These are the activations of a small neural network, seen along a few directions. Each row is one input.
Each table varies a few parts of the input and shows all the possible inputs, shuffled.
A made-up example of a description, with smaller parts first: values(3) and (point or line(9) or (line(4) and ring(8))).
Shared parts are said once, and a part with two or three values counts as separate values.

Table:
row 1: [ 15 -45  -5 -36  20 -10  63  22  91  31   3]
row 2: [ 11  44 -11 -27 -35   3 -16 -14 -20  16   8]
row 3: [-19  16 -17  35  12  -8 -31   4  10 -34  17]
row 4: [  2 -43  -4 -27  13  -5  68  13  91  21   9]
row 5: [-17  -6   9  32  19   7 -33  -2 -34 -16 -13]
row 6: [-13  12 -20  40   7  -1 -30   4  10 -35  17]
row 7: [  8 -73   8  -1  48  -3  62  22  71   2   3]
row 8: [  6   7  20  -4 -21   8 -16 -11 -61   1 -11]
row 9: [  6  17  15  -6 -11   3 -11  -9 -60   5 -24]
row 10: [  7 -85  41  10  44  11  75   5  23   1  -7]
row 11: [ -3  45 -31  -2 -21  -9 -32  -9  30  -7  22]
row 12: [ 14  17  19  -5 -17  13 -14 -18 -57   1  -8]
row 13: [  3  34 -10 -26 -39  -2 -18  -8 -24  16   6]
row 14: [  9  40 -13 -22 -36   2 -14  -3 -22  19   3]
row 15: [ 20 -70  45 -29  16  16  84   3   5  29 -21]
row 16: [-11  45 -30  -1 -16 -16 -31   3  29  -5  17]
row 17: [-28  11 -24  30  16  -2 -44   5  17 -25   4]
row 18: [ 33 -71  44 -38  23  11  79  12   4  39 -27]
row 19: [-19  17 -23  34  14 -12 -29   1  11 -34   6]
row 20: [ 20 -87  39   1  50   6  70  14  22  11 -13]
row 21: [ 17 -44  16 -52  -1   7  85   7  42  44  -5]
row 22: [-12  47 -36  -3 -16 -21 -29   0  31  -4   7]
row 23: [-19   6 -18  35   3  -6 -34  -1   8 -37  19]
row 24: [-21  40 -37  -7 -14 -11 -44   5  37   6   4]
row 25: [-11  36 -31  -1 -26 -14 -35  -2  27  -8  20]
row 26: [ -3  11  15 -10 -10  12 -25  -5 -54  15 -27]
row 27: [ -7 -10  15  37   7   4 -24  -9 -42 -28   3]
row 28: [ 30 -46  15 -60   6   1  79  16  41  54 -12]
row 29: [ -6  39 -16 -33 -28   1 -27  -1 -15  30 -10]
row 30: [ -7   0  10  36  17  -2 -19  -7 -40 -25 -10]
row 31: [  1   0  14  36  11   9 -21 -15 -38 -28   5]
row 32: [ -5 -71   9   8  41   3  67  13  71  -8   9]
row 33: [-10  16 -18  34   7   0 -31  -8  11 -37  21]
row 34: [  6  16  21  -4 -12   7 -13  -6 -60   4 -13]
row 35: [ -6  41 -33   4 -22 -10 -31   3  30  -5  18]
row 36: [ -7  -1  16  37  16   2 -21  -4 -41 -25   0]
row 37: [  3  45 -15 -29 -30  -8 -13  -5 -21  21  -8]
row 38: [  4  44  -9 -27 -30  -4 -15  -2 -22  20   3]
row 39: [ 11  12  17   1 -17  13 -12  -7 -59   3 -13]
row 40: [ -2  -5  12  42  11   8 -20  -4 -40 -26   0]
- Changing only one part turns row 27 into row 8. The same change can be made to row 40. Which row results? => row 39
- What do these inputs look like to the network? => ring(5) and (values(2) or line(6))
- List by row number the other rows that have the ring(5) part in common with row 16. => row 1, row 4, row 11, row 22, row 24, row 25, row 35
- Start at row 33 and move only the line(6) part, one step at a time. The first step leads to row 23. Which rows follow, in order? => row 6, row 3, row 19, row 17
- Start at row 21 and move only the ring(5) part, one step at a time. The first step leads to row 15. Which rows follow, in order? => row 10, row 32, row 4
- List by row number the other rows that have the ring(5) part in common with row 13. => row 2, row 14, row 21, row 28, row 29, row 37, row 38

Table:
row 41: [ 10  26  -1  38 -20   7 -24 -18 -45 -30  29]
row 42: [-32  40 -39  30  16 -16 -47   5  49 -23   0]
row 43: [  2  35   8  41 -12   5 -21 -25 -41 -40  15]
row 44: [-35  18 -43  31  13 -28 -52  13  43 -32   3]
row 45: [ -5 -20  38 -28 -11  18   0 -10 -58  36 -38]
row 46: [ 11 -31  37   0  13  25 -14   0 -60  11 -32]
row 47: [ -2 -28  42  10  33  11  -5   1 -72   4 -31]
row 48: [  2  26   8  32  -8   0 -24 -19 -46 -37  31]
row 49: [ -4  61 -54 -32 -15 -25 -34   4  51  19   1]
row 50: [-15  56 -48 -23 -22 -27 -37  24  48  20   3]
row 51: [-33  31 -39  21  21 -21 -50  12  43 -21  16]
row 52: [ 19  51  -1 -10 -49  -5 -11  -7 -43   2  18]
row 53: [  6 -28  33  16  21  18  -4   2 -71  10 -33]
row 54: [ 36 -27   1 -53   5  -8  77   2  59  37   2]
row 55: [ 15  -4  34 -32  -8   5   9  13 -69  43 -44]
row 56: [  4 -48   1 -26  10  10  76  11  59  15   9]
row 57: [ -1  14   3  41 -15  -7 -26 -17 -45 -48  17]
row 58: [  6 -58  17   3  42  -4  61  11  52  -5  18]
row 59: [-35  40 -54  -7 -10  -7 -35  12  51  -2   8]
row 60: [ 15 -59   7  10  29   4  62  12  53   2  16]
row 61: [ 15  23   3  22 -27  14 -34 -19 -34 -30  29]
row 62: [  3 -49  12 -38  -5   4  66  -1  66  30  10]
row 63: [  7 -48  17  13  38   1  64   4  57  -8   1]
row 64: [-24  30 -48  27   8 -14 -50  13  45 -14  15]
row 65: [ -4 -19  27 -17   3  24  10   1 -65  22 -39]
row 66: [ 25 -33   8 -43  -2 -10  76  23  56  38   4]
row 67: [ 29  55  -7 -20 -43  -3 -10 -26 -39   1  16]
row 68: [ -1  34   3  -6 -52   8 -19 -29 -32  -5  24]
row 69: [  0  35  -7   5 -38  14 -10 -18 -39 -19  22]
row 70: [ 20 -62  12  -8  21  11  51  10  65   3  17]
row 71: [-19  27 -44  11   0  -7 -60  12  56 -13  15]
row 72: [ -5 -39  36  20  25   3  -7   2 -71  -8 -43]
row 73: [-36  39 -43 -18 -25 -13 -44   1  57  13   9]
row 74: [ -2 -19  42  19  29  16  -2  -6 -67   1 -47]
row 75: [ 26   1  28 -41  -2   7  10  -7 -65  42 -45]
row 76: [  3 -70  11  13  34 -11  58  12  52 -17   4]
- What do these inputs look like to the network? => values(4) and line(9)
- Start at row 72 and move only the line(9) part, one step at a time. The first step leads to row 74. Which rows follow, in order? => row 47, row 53, row 46, row 65, row 45, row 55, row 75
- Change only the line(9) part in row 66. List by row number the other rows that result. => row 54, row 56, row 58, row 60, row 62, row 63, row 70, row 76

Table:
row 77: [ -5  -7  10   1   3  17  -3  -6 -35   2 -16]
row 78: [ -8 -13  22   5  10   4  -8   3 -31   5 -16]
row 79: [ 15 -35  -2 -10  22   0  33  14  52  16  10]
row 80: [ 16  13  19  -9  -7  12   0 -15 -41   5  -6]
row 81: [-26  95 -58  13 -25 -24 -94   1   2 -18   9]
row 82: [ 15   9  13  -5 -20  -2   5  -3 -51   2   2]
row 83: [ -3  -9 -10 -27  -7  -4  45   4  59  22   8]
row 84: [ -7 -13  13   5   4   6  -8   0 -33   4 -18]
row 85: [-23  69 -34  45 -33  -3 -84 -20 -21 -48  36]
row 86: [  1 -33  -7 -27   5  -4  31  11  64  14   7]
row 87: [  7 -37   5   3  24   0  43  18  40  -2   2]
row 88: [ 15   2  17  -1  -9   6  -5  -9 -38   6 -16]
row 89: [  3 -41  11   8  33  -8  46   1  32  -8  -2]
- What do these inputs look like to the network? => values(2) or line(5) or line(6)

Table:
row 90: [  4  68 -47   4 -36 -19 -18 -11  45 -23  54]
row 91: [ 10  -9  30 -32  12  10 -13   9 -65  48 -58]
row 92: [ 49   2  37 -35 -37  17  33 -16 -71  26   0]
row 93: [  6  62  -5  -5 -62  11 -30 -29 -56  -8  24]
row 94: [ 13 -36  31  82  21  14  15 -27 -31 -80  43]
row 95: [-22 -29 -30 -14  32  -8   1  30  92  21 -12]
row 96: [-31  46 -12  -6 -16  -1 -75  -2 -52  12 -33]
row 97: [ 14 -16 -18 -18 -12  -5  45   2  92   0  50]
row 98: [ 28 -40  30 -32 -10   4  91  -7  13  20   8]
row 99: [ -9 -49  20 -31  38   2  44  21  16  40 -51]
row 100: [-31  51 -55   6   5 -28 -62  18  47  -4  -8]
row 101: [-30 -48  20  81  67   5 -32  11 -30 -53 -17]
- What do these inputs look like to the network? => values(2) and (point or ring(5))
- Changing only the values(2) part turns row 95 into row 97. The same change can be made to row 91. Which row results? => row 92
- Change only the values(2) part in row 90. List by row number the other rows that result. => row 100

Table:
row 102: [ -5  -2 -10  -6 -10  -1   4   1  32   2  11]
row 103: [ -3 -16  -9  14  19   0   0   9  34  -9   4]
row 104: [  9 -19  18  10   7   5  18  -1 -24  -8   1]
row 105: [ -6 -26  21  14  19   3   6   0 -21  -8 -11]
row 106: [-16 -16  -7  15  20  -9   1   7  33 -13   5]
row 107: [  6 -26  18  14  18  11   5   2 -21  -4 -12]
row 108: [-10  53  -8  24 -23   2 -66 -14 -64 -22   0]
row 109: [-21  67 -37  25 -23 -11 -74  -8 -11 -26  16]
row 110: [ -4   9 -13 -14  -3  -3   5   8  30  13   8]
row 111: [  6  -2  11 -12  -6   3  13   0 -25  13 -18]
row 112: [ 1 -1 -7  2  9 -5 12 -2 34 -5  8]
row 113: [  6  -2  15 -13  -3   8  10   1 -24  17  -8]
row 114: [  4 -13  17  -6 -10  10   9  -6 -22   6  -5]
row 115: [  7  10 -14 -19  -8 -12   1   6  29  13   6]
row 116: [ -3   3 -15 -15  -4  -1   4   1  30   7   6]
row 117: [  7  -7  13 -14  -4  10   8  -6 -25  11 -10]
row 118: [ 10 -12  21   3   8   6  16  -9 -20   0  -8]
row 119: [  0  -9 -10  10   8  -6  14   6  30 -13  17]
row 120: [ -3   9 -17 -13  -6  -9   9   7  29   9  -2]
row 121: [ 15  -1  14 -18  -8   0   5  -1 -25  17 -10]
- What do these inputs look like to the network? => values(2) and (point or line(9))
- Changing only the values(2) part turns row 120 into row 111. The same change can be made to row 106. Which row results? => row 105
- Change only the values(2) part in row 103. List by row number the other rows that result. => row 107

Table:
row 122: [  0  14  -8 -31 -22  -6  -4  -4  10  21 -11]
row 123: [ -6  21 -11 -25 -13 -12   5   7   6  22 -13]
row 124: [ -6  27 -22   1 -23   3 -31   1   0  -3  18]
row 125: [  6 -16  22  14   2  13  20 -13 -33 -15  -2]
row 126: [  5  37 -16   8 -23  -2 -15 -11  -4 -13  19]
row 127: [ 17 -10  17 -20   8   9  17   2  -9  25 -12]
row 128: [ -6  13  -8 -34 -28   0   1   1   6  25   4]
row 129: [-11   3   6  20  -1   0 -28  -1 -21 -15  10]
row 130: [ 28  -7  18 -19  -8   4  35  -7 -17  13   3]
row 131: [ -6  33 -20   4  -4   4 -33  -2   3  -2   5]
row 132: [ 23 -15  15 -21  -4   2  15   1  -8  21 -14]
row 133: [-10   1 -29  17  10  -8  -3  11  68 -19  23]
row 134: [-10 -14 -20 -17   8 -11  27   9  71   5  11]
row 135: [ 11 -40  -1  -9  25  -4  43  12  51   6   9]
row 136: [  6  23  -2 -26 -28  -4  17 -12   2  15   6]
row 137: [  0  27 -24   2 -17  -3 -35  -4   3  -8   4]
row 138: [  0 -24  18  12   6  11   1  -6 -25  -8 -18]
row 139: [ -6  34 -26   7  -7  -9 -26   7  -1  -6   1]
row 140: [ -5   3   2  20   5  -6 -31  -6 -18 -19  -3]
row 141: [  1  11   9  24   0  -4 -12 -13 -26 -26  12]
row 142: [-11   7   4  21  18   1 -29  -5 -19 -15  -2]
row 143: [ -9 -48   5  25  32   4  30   6  36 -17   4]
row 144: [ 17 -16  16 -24  -9   8  20   6 -12  24   0]
row 145: [ -6  20  -5 -28 -10   1  -2  -3   9  26  -9]
row 146: [ -5 -18  14  15  16   5   9   5 -30  -7 -20]
row 147: [ -5 -20  19  12  19  17   3  -5 -26  -4 -16]
row 148: [-10   9  -2  24  15 -12 -23   4 -23 -19  -5]
row 149: [ -6 -25  21  11   0  16   5  -1 -28  -3  -5]
row 150: [-13 -21  -5  36  30 -11   0   8  46 -27  16]
row 151: [ 17  -9  12 -17   5  -4  24  12 -12  21 -16]
- What do these inputs look like to the network? => ring(5) and (point or line(5))
- Changing only the ring(5) part turns row 148 into row 139. The same change can be made to row 141. Which row results? => row 126
- List by row number the other rows that have the ring(5) part in common with row 146. => row 125, row 138, row 143, row 147, row 149
- Change only the ring(5) part in row 122. List by row number the other rows that result. => row 132, row 137, row 138, row 140
